[[ 23 -17 -22   3  50  38 -11]
 [ 16 -62 -22   4  60 -12 -20]
 [ 10  31 -29   7 -37 -41 -32]
 [-38   4  27 -19  -8  21  17]
 [ 27   0   4 -16  36  49  -1]
 [-11  -3   9 -17  -4   5   4]
 [-15  16   9  59  12 -13  15]
 [ 33 -35 -11  -1   8 -28 -20]
 [ 16 -11  -1  -3  28  36   8]
 [  8  -5  -7  -5  31  37  -2]
 [-30   8  26   3   5  16  19]
 [ 12   2 -10   4 -15 -11 -18]
 [ -1 -38 -21   8  57  11 -22]]
Counting starts at 0.
Read off the top-right entry.
-11
Read off the entry in row 0 and column 1.
-17
The entry at row 0, column 2 is -22
Read off the entry in row 0 and column 0.
23
Read off the bottom-left entry.
-1
The centre entry -> 59
Read off the entry in the bottom-right corner.
-22
The entry directly above -29 -> -22
The entry just right of -16 is 36
Read off the top entry of the column that holds the largest entry.
50
The entry in row 1 and column 0: 16
The entry just left of the largest entry is 4
Read off the entry directly below -32.
17
Read off the entry directly below the largest entry.
-37
Read off the entry just right of the largest entry.
-12
The entry just right of -30 -> 8
Read off the entry in row 2 and column 1.
31
Read off the entry directly below 28.
31
Read off the bottom entry of the column that holds the largest entry.
57
The entry in row 2 and column 0 is 10
Read off the entry at row 2, column 2.
-29
Read off the entry directly above -18.
19
The entry just left of -32: -41
Read off the entry just left of -2.
37
Read off the entry directly above the centre entry.
-17
Read off the entry just right of the centre entry.
12
Read off the entry directly below the centre entry.
-1

[[-7, 18, -32, -5, 13, -51, -33, 7, 2, -28, 40, -51, -1, 21, 43], [8, -12, -56, 6, 29, 7, -3, -66, -13, -12, -41, -46, 18, 10, 24], [-35, -14, -56, -7, 11, 28, 36, 71, 3, 32, 12, -7, 3, -23, -44], [6, 4, -26, 7, 12, -2, 20, 17, -27, 34, -16, 50, -15, -8, -19], [6, 9, 20, 20, -21, 33, -51, 37, -6, -27, 17, 72, -11, 47, 6], [16, 1, -17, -11, -17, -16, 19, -10, 6, -9, -19, 7, -6, -19, -36], [-25, 28, -63, -8, -9, -11, 28, 71, 4, -22, 33, 10, -26, 12, 3], [12, 20, -35, -12, -14, -58, 27, 23, -5, 20, -10, 7, 24, 36, 15], [54, 4, 42, 1, -1, 7, 25, 26, -9, -5, 1, -17, -3, 4, 51], [32, 15, -45, -26, -1, -53, -23, 81, -10, -33, -35, 13, -32, -31, 14], [-39, 35, 59, -18, -4, -6, 15, -63, -17, 21, 14, 5, -6, 5, 4], [-44, -11, -12, -33, 22, -9, -18, 13, -2, -17, 1, -50, 37, 9, 34], [-9, 13, -8, -14, -29, -41, -30, 29, -6, -15, 0, -17, 19, 21, 23], [-20, -19, -17, 30, -4, -17, -15, 43, -22, 75, 0, 11, -12, 19, -34], [38, 36, -40, 27, 44, 9, 57, 17, -12, 30, 25, -28, -11, 30, -15], [9, -15, 23, -7, 55, -22, 22, 61, 11, -19, 7, 29, -31, -43, 43]]
Find the smallest entry.
A: -66
The maximum is 81
The entry just left of the largest entry -> -23
The entry just right of the smallest entry -> -13
The entry just left of -21 is 20
Find the entry just right of -46.
A: 18

arr =
[[-36  43  -5  33  10   9  52  44 -20 -35  -5  -1 -11   0]
 [-44 -14  10   1  22  21  37  51 -35  -8   5  30  14  35]
 [ 54   8 -12   0 -46  27  -1  -7  71  38 -15 -21   2  -6]
 [-42  11   6   8  35 -32  -5  -3 -57 -38   8  12 -13  -7]]
Indices start at 0.
The entry directly above the largest entry is -35
Which number is the entry just left of the largest entry? -7
Which number is the bottom-left entry? -42
The entry at row 0, column 1: 43
Which number is the entry at row 1, column 0? -44
The entry directly above -46 is 22
The entry just right of 44 is -20
Which number is the entry directly above the smallest entry? 71
The bottom entry of the column that holds the largest entry: -57
The entry at row 2, column 0 -> 54
The entry at row 0, column 0 -> -36
The entry just right of -14 is 10
Which number is the entry just left of 30? 5
Which number is the entry just right of the smallest entry? -38
Which number is the entry in the bottom-right corner? -7
The entry in row 2 and column 1: 8
Which number is the entry just left of 44? 52
The entry at row 2, column 2 -> -12
The entry at row 0, column 2 -> -5
The top-right entry -> 0

Questions about the array below. Counting starts at 0.
1) Report the entry at row 0, column 1.
2) Report the entry in the bottom-left corner.
3) Report the entry in row 0 and column 0.
4) Report the entry directly below the largest entry.
5) Report the entry at row 1, column 0.
6) Report the entry just left of the largest entry.
7) Report the entry in the top-right corner.
[[-53  35  17   6 -24  35  38 -22  61]
 [ 18 -14  -4  13 -17 -30  -5   1 -18]
 [-14 -22  25  11  51 -24 -28  14 -22]
 [ 17   7 -23 -12  -4 -15 -21  -4  -5]
 [-36  22   8  -2 -19  17  22  -6  44]
 [-46  16  15 -12 -17  25  20 -11  41]
 [  7 -33  23  35   6 -31  10  10 -37]
 [ 11   3  -3 -19  -5 -32 -19  -5  -3]
 [-22  -1  -3 -37   1  42   0   4  17]
 [  4 -40  21  36   4 -38   6  16 -37]]
1) 35
2) 4
3) -53
4) -18
5) 18
6) -22
7) 61
